Here are a small network's activations along a few directions, averaged over the inputs that share one value of a field.
Related values have similar rows: they may be neighbours, one step apart, or belong to one group.
In the rows, zero is written as 500.
Strong random noise was added to every row along 13 fixed directions; ignore it. To show where, here is one row again and again, with new noise each time:
[209,637,742,285,682,578,577,555,524,486,690,286,453,669,532,783,541,667,493,654,506,445,279,424,487,509,636,237]
[364,522,497,537,571,408,656,341,383,417,473,534,503,616,604,355,353,550,500,546,513,431,457,395,540,650,574,453]
[577,574,594,394,355,501,434,614,598,463,545,521,373,417,485,504,659,440,449,754,430,872,569,539,464,555,674,457]
[612,464,477,524,352,571,459,583,511,499,438,515,606,489,391,465,694,424,569,495,489,491,654,572,605,517,540,516]
[592,573,436,434,496,534,449,579,597,539,596,353,531,378,477,605,491,537,537,454,380,493,366,546,629,421,568,448]
[553,688,516,689,479,476,527,320,568,501,670,433,497,565,482,521,548,633,514,586,328,456,560,617,587,561,724,387]
[559,708,569,346,482,519,453,261,692,259,541,692,299,638,657,807,334,489,571,537,594,614,458,506,455,307,458,391]
[444,598,570,768,431,641,484,396,342,528,701,456,641,672,460,372,530,407,490,621,484,472,465,579,584,495,651,430]
[448,318,421,657,425,505,602,468,493,297,682,626,370,605,578,319,482,431,446,384,552,605,554,558,379,548,593,468]
[664,446,769,565,400,554,447,588,486,581,470,594,591,677,560,510,623,464,502,568,429,482,634,551,575,387,443,408]
[460,472,616,459,502,558,506,725,383,525,416,537,422,346,475,347,536,347,420,684,359,690,292,545,501,550,477,432]
[408,635,486,430,409,601,477,489,565,508,420,534,579,574,382,655,608,449,592,652,670,571,590,474,353,547,563,584]
[525,416,381,501,548,566,650,586,556,432,364,581,490,428,430,565,523,512,635,269,443,208,380,659,522,451,396,432]
[602,636,564,446,552,518,392,433,841,479,428,599,306,360,471,790,565,647,487,540,337,645,605,606,391,524,418,504]
[369,411,757,541,565,494,635,367,412,480,557,581,560,830,720,394,420,594,448,603,596,484,579,357,517,591,547,417]


VED, 14 values:
temad: [368,656,394,736,577,563,572,496,556,527,677,503,380,436,362,543,419,541,473,527,407,497,278,683,188,533,616,491]
pez: [525,505,378,459,686,519,395,289,712,479,469,447,543,358,467,712,426,716,587,249,510,288,560,429,731,492,339,583]
rumo: [313,365,592,608,554,585,452,646,170,555,587,396,546,569,444,303,596,337,380,525,609,456,368,473,497,484,436,443]
batod: [504,415,551,482,465,562,404,334,579,297,748,481,287,587,523,567,564,502,395,481,568,662,648,523,501,501,542,408]
vav: [582,346,678,434,702,351,635,651,744,649,748,370,409,383,777,535,423,914,376,411,213,496,442,515,489,488,645,431]
bikor: [517,591,618,616,550,530,576,308,341,403,535,514,452,598,530,402,493,460,457,543,426,380,467,627,653,448,490,308]
feso: [436,407,721,604,588,646,426,333,538,472,614,549,421,499,523,451,564,530,337,626,531,676,611,483,514,626,439,479]
zilek: [401,520,300,321,599,492,766,597,641,630,402,289,570,399,363,647,647,763,639,416,512,154,461,625,504,613,685,513]
toma: [467,490,648,433,690,479,434,350,391,588,356,420,617,430,607,476,315,535,455,482,412,328,491,304,728,509,260,539]
zep: [376,469,486,566,633,538,425,507,481,485,423,580,424,449,440,525,519,504,469,367,518,486,481,546,351,484,299,594]
fiban: [456,583,581,482,631,557,345,550,447,916,404,346,665,309,437,383,436,525,332,777,469,735,399,415,532,646,429,691]
pomi: [571,427,528,526,547,478,335,518,498,587,633,376,538,464,575,552,510,556,381,349,450,498,572,487,556,361,376,562]
zov: [597,629,444,493,403,630,360,548,603,611,710,392,557,414,432,631,461,422,537,582,547,650,331,550,540,323,585,539]
puged: [493,625,539,551,526,358,221,355,262,410,664,353,455,576,521,414,451,444,395,505,434,583,498,339,783,455,475,410]
A value of VED combines one of 7 hidden first parts with one of 2 second parts; all combinations occur once.
pez and vav share the first part; pez and zov share the second. Which value has the first part of zov and the second part of vav?
> temad
feso and toma share the first part; feso and puged share the second. Which value has the first part of puged and the second part of toma?
> zep

ZAP, 14 values:
simar: [924,420,356,631,342,391,556,508,616,612,358,676,480,320,633,336,463,505,497,386,372,536,588,668,520,438,495,616]
sizi: [561,623,567,503,645,678,566,329,701,608,735,431,493,384,644,608,427,752,518,644,473,513,303,636,611,487,721,468]
mikuv: [449,547,784,548,420,695,522,439,498,670,463,642,746,754,554,521,544,461,567,776,725,540,631,441,459,519,538,574]
gano: [527,305,543,386,332,731,502,659,598,501,461,515,671,494,364,519,808,422,578,566,710,511,738,523,549,513,520,576]
memag: [417,498,433,365,566,423,418,451,372,354,418,516,482,469,570,500,338,392,528,426,642,524,408,288,603,437,333,485]
suz: [603,677,398,477,358,323,309,501,543,572,565,482,502,546,558,574,286,453,451,597,464,762,537,352,303,358,541,609]
refu: [459,676,331,630,462,429,529,461,587,682,572,485,505,527,513,661,325,452,523,615,655,604,421,492,50,377,568,693]
midad: [511,829,557,541,429,403,493,252,444,366,420,559,350,597,384,578,555,451,518,723,393,488,590,592,501,575,566,317]
zetu: [242,401,229,613,523,634,378,627,403,439,614,241,565,332,147,491,627,334,426,297,535,420,437,509,374,622,421,595]
par: [407,561,783,432,457,573,637,530,552,589,659,463,502,801,553,594,603,597,480,717,567,595,493,493,402,472,717,324]
mapa: [737,444,711,588,411,401,330,751,499,635,610,484,534,567,562,551,481,489,456,456,227,543,508,487,542,279,447,420]
miv: [584,562,378,391,503,177,592,419,498,461,324,574,340,416,653,343,332,552,471,564,426,667,506,420,470,613,569,556]
dok: [499,486,694,448,478,357,598,763,378,600,522,405,519,683,543,523,645,588,522,565,456,397,494,447,395,437,661,390]
seras: [351,533,647,351,566,646,658,640,532,594,322,657,510,556,472,619,624,530,594,666,628,462,387,620,321,503,473,517]
A value of ZAP combines one of 7 hidden first parts with one of 2 second parts; all combinations occur once.
miv and par share the first part; miv and dok share the second. Which value has the first part of dok and the second part of par?
> mapa
simar and midad share the first part; simar and sizi share the second. Which value has the first part of sizi and the second part of midad?
> gano
mikuv and memag share the first part; mikuv and zetu share the second. Which value has the first part of zetu and the second part of memag?
> refu
